These are the activations of a small neural network, seen along a few directions. Each row is one input.
Each table varies a few parts of the input and shows all the possible inputs, shuffled.
A made-up example of a description, with smaller parts first: one of 5 places around a ring, together with either a single point or one of 11 places around a ring or (one of 3 separate values, together with one of 4 places along a line).
Shared parts are said once, and a part with two or three values counts as separate values.
In the rows, zero is written as 128.

Other details of the inputs shift rows strongly along two fixed directions, in all tables alike. That doesn't count.

A family of inputs:
row 1: [115  77 159 132 181  17 153  78 202 170  80 103 128]
row 2: [163 144 129 104  77 154 169 136  14 157 162 192 101]
row 3: [117 118 140 144 147 121 130 143 155 122 123 116 136]
row 4: [128 191 117  91  83 181 109 175 101 133 154 165 102]
row 5: [139 121 110 140 137 110 116 123 153 121 115 126 127]
row 6: [112 183 104 132 138 192  67 167 194  91 139  80 143]
row 7: [ 75 167 123 131 147 187  57 168 170 101 153  80 151]
row 8: [132 156  99 107 105 161 145 129  77 140 138 145 118]
row 9: [120 138 125 138 106 185 100 134 101 103 149 123 133]
row 10: [173 100 134 107  93  88 216 118  49 158 116 233  84]
row 11: [128 135 125 116  96 175 117 144  87 107 143 140 142]
row 12: [121 131 114 142 147 124 105 136 194 124 121  93 134]
row 13: [115 174  98 134 147 144  80 121 169 109 121  58 154]
row 14: [171  92 152 120  86 104 198 126  38 145 133 218  79]
row 15: [115 174  90 119 101 225  90 151 103 101 151 135 140]
row 16: [128 149 112 112 104 210  97 176  96  86 160 140 132]
row 17: [113 153 143 115 117 176 100 159 113 125 175 138 123]
row 18: [126 134 135 131 111 180 123 160 119 114 157 134 111]
row 19: [134  98 127 138 148  85 137  85 150 145  86 117 141]
row 20: [158 118 138 112  80 119 189 118  24 161 140 183  88]
row 21: [166 101 126 104 113  65 201  91  68 191  93 174  97]
row 22: [110 103 155 165 187 104 104 113 214 107 132  63 160]
row 23: [131 110 139 141 123 103 147 112 100 133 111 146 140]
row 24: [118  77 179 121 147  36 168 105 150 149 113 127 127]
row 25: [129  92 143 154 160  72 143 110 145 120 103 125 140]
row 26: [120 128 103 138 162 149  86 127 179 108 110  93 143]
row 27: [125 101 139 138 157  83 162 110 175 137 109 122 127]
row 28: [128 155 117 100  93 146 122 157 109 153 146 165  99]
row 29: [132 138 101 129 131 109 121 109 134 144 116 100 131]
row 30: [111 146  97 148 139 152  68 119 177 105 120  77 159]
row 31: [125  68 158 144 171  13 169  65 159 143  90  77 154]
row 32: [105 160  96 128 149 208  66 164 191 107 134  79 141]
row 33: [152 118 144 129 100 133 151 117  65 136 145 175 125]
row 34: [113  85 177 137 148  56 154 101 151 147 123 120 115]
row 35: [133 146 127 102  90 202 128 186  91 112 163 157 116]
row 36: [150 105 145 142 135  39 162  77 144 143  81 133 135]
row 37: [105 155 122 105 118 161 120 150 128 133 149 144 115]
row 38: [ 97 121 124 160 181  92 102  98 178 118 107  45 171]
row 39: [137 106 144 148 152 115 123 117 136 109 138 126 139]
row 40: [150 153 113 123 114 140 123 142 120 113 123 152 118]
Description of these inputs: one of 5 places along a line, together with one of 8 places along a line.
The inputs of row 25 and row 26 match in every part but the place on the line of 8. If row 38 is changed in the same way as row 25 into row 26, which row does it become?
> row 21
The inputs of row 15 and row 9 match in every part but the place on the line of 8. If row 37 is changed in the same way as row 15 into row 9, which row does it become?
> row 34
Which other rows does row 36 become when the place on the line of 5 takes its other values? List them by row number.
> row 4, row 6, row 13, row 40
Which other rows does row 32 become when the place on the line of 8 takes its other values? List them by row number.
> row 3, row 6, row 12, row 18, row 22, row 27, row 35

A family of inputs:
row 41: [109 116 141 171 188  40 115  71 222 123  88  32 170]
row 42: [160 115 122 129 117  86 160 108 105 166 111 182  96]
row 43: [109 172  82 115 123 203  57 142 155 110 135  58 142]
row 44: [102 147 123 122 124 207  83 195 144  99 165 114 122]
row 45: [127 140 117 157 148 104 103 115 187 106 107  76 154]
row 46: [119 188  89 118 109 216  75 154 105 132 160 131 116]
row 47: [112  69 163 174 177  53 124  79 188  94 109  79 159]
row 48: [118 166  82 119 111 208  78 138 154 111 123  96 137]
row 49: [148  99 177 115 114  86 183 131 124 147 133 195  96]
row 50: [144  88 158 129 112 100 186 108  65 153 132 176 126]
row 51: [ 90 118 149 137 158 138 111 150 174 120 139  90 135]
row 52: [114 107 149 154 140 132 113 112 143  88 133 114 146]
row 53: [147 149 104  96  88 138 141 149  77 143 113 193 113]
row 54: [ 99 108 126 168 197  57 107  66 224 140  98  59 155]
row 55: [113 157 105 110 132 139  88 139 134 126 115 110 143]
row 56: [132 111 156 110 109 131 162 167  89 147 145 171  92]
row 57: [147 158  98  88  66 175 146 138  57 160 133 164  98]
row 58: [ 89 113 148 138 155 130 125 144 173 122 138 102 135]
row 59: [162 113 124 118 133  80 182 108  87 155 110 149 110]
row 60: [137 100 157 119 110 123 176 153 108 144 128 189  93]
row 61: [152 158  96 101  94 170 173 143  48 145 143 182 106]
row 62: [156 112 136 120  88 165 151 148  52 128 148 189 117]
row 63: [135 194  96 125  87 216  92 165 111 103 143 137 129]
row 64: [169 127 106 114 111 121 179 130  75 142 117 179 105]
row 65: [137 162  91  92  71 184 142 137  71 152 136 158 107]
row 66: [111 168  88 131 156 184  89 136 149 104 138  71 152]
row 67: [125 170  78 126 144 197  80 157 140  94 143  85 144]
row 68: [142 145 111 101  94 137 145 136  87 146 104 194 116]
row 69: [133 147 157  94  90 162 150 171  82 142 173 187  95]
row 70: [ 96 133 156 129 151 133 113 142 182 115 156 105 139]
row 71: [ 99 114 147 151 146 128 114 108 138  97 144  97 155]
row 72: [159  65 137 132 137   6 196  60 151 172  63 133 116]
row 73: [109 175  92 133 142 192  48 144 155 116 149  83 133]
row 74: [118 192  97 127 102 193  98 151 117 111 148 111 140]
row 75: [104  73 170 170 186  50 117  77 182 101 115  59 161]
row 76: [110 148 141 120 133 174  83 175 168  97 170 110 129]
row 77: [ 91 153 108 128 159 127  77 118 179 119 106  73 165]
row 78: [144 112 175 104 108  98 170 147 100 151 151 181  93]
row 79: [157 121 124 127 112 106 159 107 101 166 112 190  95]
row 80: [125 145 125 147 146 102 104 114 166 117 115  69 148]
row 81: [120 134  95 128 140 135  86 115 179 119 110  62 145]
row 82: [129 176  85 122 115 202  68 160 119 122 156 129 116]
row 83: [139  89 158 122 117  97 180 150 114 146 126 181  94]
row 84: [111 135 127 137 137 194  74 149 123  97 158  88 156]
row 85: [147  68 188 130 144  22 192 107 160 151 115 166 107]
row 86: [170 130 131 124  96  80 172 124  86 149 114 164 109]
row 87: [154  47 174 149 148  28 185  83 114 149 103 143 134]
row 88: [111 137 127 141 124 184  77 149 120  76 164 103 145]
row 89: [163  78 138 140 157  29 208  72 132 156  75 153 120]
row 90: [105  68 167 170 194  56 126  73 187 122 106  57 175]
row 91: [135 127 147 118  86 155 152 137  38 124 161 180 111]
row 92: [155  96 151 128 101 135 169 125  67 136 131 190 119]
row 93: [ 91 146 108 128 157 116  96 111 176 123 102  87 164]
row 94: [132 128 114 113 129  90 127 124 127 139  99 139 134]
What do these inputs look like to the network?
> one of 6 places along a line, together with either one of 4 places along a line or one of 5 separate values
The inputs of row 86 and row 45 match in every part but the place on the line of 6. If row 88 is changed in the same way as row 86 into row 45, which row does it become?
> row 47
The inputs of row 76 and row 49 match in every part but the place on the line of 6. If row 87 is changed in the same way as row 76 into row 49, which row does it become?
> row 92
Which other rows does row 42 become when the choice among 5 separate values takes its other values? List them by row number.
> row 45, row 53, row 64, row 72
Which other rows does row 73 become when the choice among 5 separate values takes its other values? List them by row number.
> row 43, row 55, row 59, row 80

A family of inputs:
row 95: [150  94 141 136 143  50 172  82 122 143  91 141 133]
row 96: [ 97 142 126 137 156 129  85 130 194 114 131  80 148]
row 97: [116 121 107 151 168 129 102 108 179  99 107  76 162]
row 98: [137 180  90 118  88 220  85 157  79 110 153 140 127]
row 99: [140 114 175 121  80 175 165 164  55 113 183 191 106]
row 100: [102 137 128 139 152 119  94 123 182 112 122  77 145]
row 101: [155 148 123 102  78 157 150 156  65 138 137 193  95]
row 102: [127 181  97 116  90 207  89 152  80 117 156 132 126]
row 103: [159 107 136 114 108  98 175 133 104 150 115 183  99]
row 104: [136  99 157 125 135  40 169 101 144 158 104 140 117]
row 105: [126 116 109 154 157 122 104 102 163 111 110  83 149]
row 106: [ 85 112 156 142 140 189  76 159 140  80 165 104 155]
row 107: [122 110 113 157 168 107 106  97 181 105 105  74 157]
row 108: [144 123 138 102  96 115 177 136  74 164 132 177  92]
row 109: [111 170  98 111 119 207  92 152 106 114 152 107 139]
row 110: [150  98 153 125 129  58 174 108 131 157 106 170 111]
row 111: [125 116 121 152 158  95 109  90 168 115 105  84 156]
row 112: [109 181 104 100 104 225  80 183 120 118 169 118 121]
row 113: [107 156 100 127 133 183  83 133 132 113 146  83 146]
row 114: [144 136 140 105  93 119 170 141  76 160 133 196  92]
row 115: [150 145 127 106  90 155 151 154  78 145 139 198  96]
row 116: [137  65 198 150 150  55 178 120 112 127 147 153 118]
row 117: [121 164  98 119 118 213  85 176 141 102 154 132 124]
row 118: [157 151 116 107  79 161 148 152  57 141 135 187 109]
row 119: [137  95 141 135 141  61 164  81 120 162 106 119 125]
row 120: [156  92 136 136 127  68 182 106 116 148  95 159 119]
row 121: [116 165 111 122 127 184  73 161 160 100 144 104 137]
row 122: [102 130 119 147 168 105  97  98 179 108 111  62 167]
row 123: [103 136 131 129 150 139 110 134 166 132 134 100 132]
row 124: [137 100 148 135 135  43 173  92 126 157  96 134 129]
row 125: [116 113 127 149 166 114 117 121 193 118 112 102 138]
row 126: [107 122 129 140 159 107 116 112 168 132 116  72 150]
row 127: [103 115 140 132 165  97 118 117 188 137 123  86 138]
row 128: [143 132 123 120 104 113 150 114  81 145 126 154 119]
row 129: [152 116 126 119 108 122 162 136 101 137 120 171 101]
What do these inputs look like to the network?
> either one of 3 separate values or (one of 4 places along a line, together with one of 8 places along a line)
Which of the alternatives is row 106?
> one of 3 separate values
List by row number the other inputs of the same sort as row 116.
> row 99, row 106
Which other rows does row 114 become when the place on the line of 4 takes its other values? List them by row number.
> row 115, row 123, row 125
